Here are a small network's activations along a few directions, averaged over the inputs that share one value of a field.
Values that are neighbours, or in one group, have similar rows; names and order tell nothing.
In the rows, 500 means zero.
Strong random noise was added to every row along 5 fixed directions; ignore it. To show where, here is one row again and again, with new noise each time:
509,585,578,465,698,396,631,675,494,282,648,407,531,465,654
524,586,615,536,710,132,712,622,622,334,522,530,664,483,530
482,720,673,370,517,608,478,564,359,358,590,378,587,512,791
256,486,425,367,522,886,427,556,349,429,595,306,416,740,706
729,368,528,464,355,41,276,517,460,725,258,750,787,434,564
484,393,428,509,565,434,507,639,524,443,559,462,459,493,585
692,344,446,360,430,433,214,647,279,582,506,533,551,412,734


Field BIMAG:
sef: 481,497,636,434,304,810,482,375,568,736,477,633,423,629,427
dotu: 165,556,501,619,428,519,641,345,669,565,316,461,530,815,392
kimu: 354,297,121,241,569,659,369,360,365,717,376,686,349,781,197
fup: 270,778,721,866,123,934,824,151,988,255,536,242,234,157,337
vame: 640,613,661,563,593,65,596,463,586,482,571,525,803,548,514
bipap: 603,606,653,394,837,452,499,653,453,393,660,542,542,524,317
zal: 639,784,571,832,515,30,756,557,740,452,401,563,722,215,380
bita: 767,898,822,438,534,320,752,459,352,417,478,543,582,357,338
guvul: 873,254,372,559,621,156,405,672,332,399,562,688,510,349,587
supe: 626,180,299,613,724,353,511,488,636,493,541,507,310,36,360
BIMAG is arranged as 3 separate groups.
- List the group mates of fup, in the order listed. => supe
- List the group mates of bipap, in the order listed. => sef, kimu, bita

Field PIGIR:
bir: 395,358,467,533,397,515,444,539,526,563,424,559,568,696,566
duk: 442,490,547,583,723,288,844,621,689,189,604,377,509,507,555
peman: 442,454,587,285,862,400,590,408,387,455,383,617,886,744,304
leg: 652,80,67,556,684,335,408,676,472,540,590,546,327,558,234
sinis: 526,508,470,507,683,310,668,627,609,468,651,566,492,581,432
puvo: 470,782,615,648,333,748,489,501,520,421,592,348,438,394,740
tifeb: 632,619,669,519,72,634,281,512,510,612,469,437,276,217,676
far: 618,271,370,343,488,578,143,613,205,450,599,396,494,378,821
fuvot: 471,619,598,482,495,706,531,344,382,493,561,456,520,480,480
guroz: 403,709,587,591,353,505,668,391,695,514,417,483,491,365,317
raf: 289,389,325,674,448,669,699,496,796,503,516,534,89,451,283
beg: 520,546,507,296,740,719,469,491,236,428,655,504,457,626,577
tenin: 486,397,355,371,338,748,138,496,247,733,393,356,475,568,658
PIGIR is arranged as a line.
- A walk along PIGIR starts at far and steps to its neighbour duk. Put peman, leg, sinis, tenin in the order it reaches them. => tenin, sinis, leg, peman
- Name the neighbours of raf, in listed order. => guroz, beg

Field KOL:
vop: 387,667,601,530,492,543,705,322,609,507,462,513,581,526,321
giso: 487,475,528,550,329,490,451,225,589,704,284,737,587,486,233
fesum: 540,516,437,615,386,621,468,542,536,547,549,454,295,420,453
zopuz: 642,110,247,287,869,337,362,682,212,524,510,531,603,633,358
nalov: 217,530,440,533,580,736,619,484,530,308,613,272,435,676,602
bimo: 367,234,262,355,654,618,309,495,237,571,439,440,585,808,492
mopul: 396,673,584,492,689,633,801,478,612,356,653,489,313,501,362
sog: 477,458,569,404,336,443,335,488,420,602,338,548,700,760,721
feva: 384,598,513,672,529,373,658,518,754,494,524,498,492,517,412
kagun: 414,499,505,359,622,429,476,592,369,461,480,463,632,749,632
merom: 534,463,395,490,598,475,588,536,544,514,514,578,405,539,302
lepo: 554,480,608,605,535,281,586,620,629,327,530,474,557,282,690
KOL is arranged as a 2 by 6 grid.
- Name the neighbours of sog, in listed order. => kagun, lepo
- Name the neighbours of merom, in listed order. => vop, fesum, mopul
- How many steps from neighbour to neighbour lead from nalov to feva, at the fewest? => 2
Each value of KOL is a pair of two hidden parts, and every pair occurs once (2 first parts, 6 second parts).
- Changing only the second part turns bimo into lepo. feva has the same second part as bimo; what does that change turn feva into? => sog
- Changing only the second part turns giso into nalov. mopul has the same second part as giso; what does that change turn mopul into? => kagun

Field RUNUD:
guk: 597,252,334,325,459,505,264,684,257,711,422,624,535,590,624
pido: 601,170,342,579,378,372,222,539,457,570,410,525,556,303,586
zigi: 476,508,466,489,125,645,229,486,431,683,446,512,588,663,793
runib: 174,346,491,535,678,561,683,498,619,357,512,460,422,765,464
fus: 528,230,187,365,823,452,367,764,244,372,657,286,471,694,669
fibi: 648,575,579,302,469,485,280,608,286,546,516,428,582,387,624
fiv: 385,967,787,608,604,502,833,125,688,484,361,587,798,557,277
zado: 210,377,435,397,886,632,791,510,451,254,578,326,582,810,307
rolo: 733,660,668,305,605,397,463,573,319,533,497,653,615,614,454
suni: 507,588,467,548,685,140,648,413,570,625,340,700,661,630,103
fami: 893,468,655,310,691,139,514,567,355,360,627,705,541,196,561
RUNUD is arranged as a line.
- A walk along RUNUD starts at fiv and steps to its neighbour suni. Put guk, pido, zigi, rolo in the order it reaches them. => rolo, guk, pido, zigi
- Name the neighbours of zado, in listed order. => fibi, fami
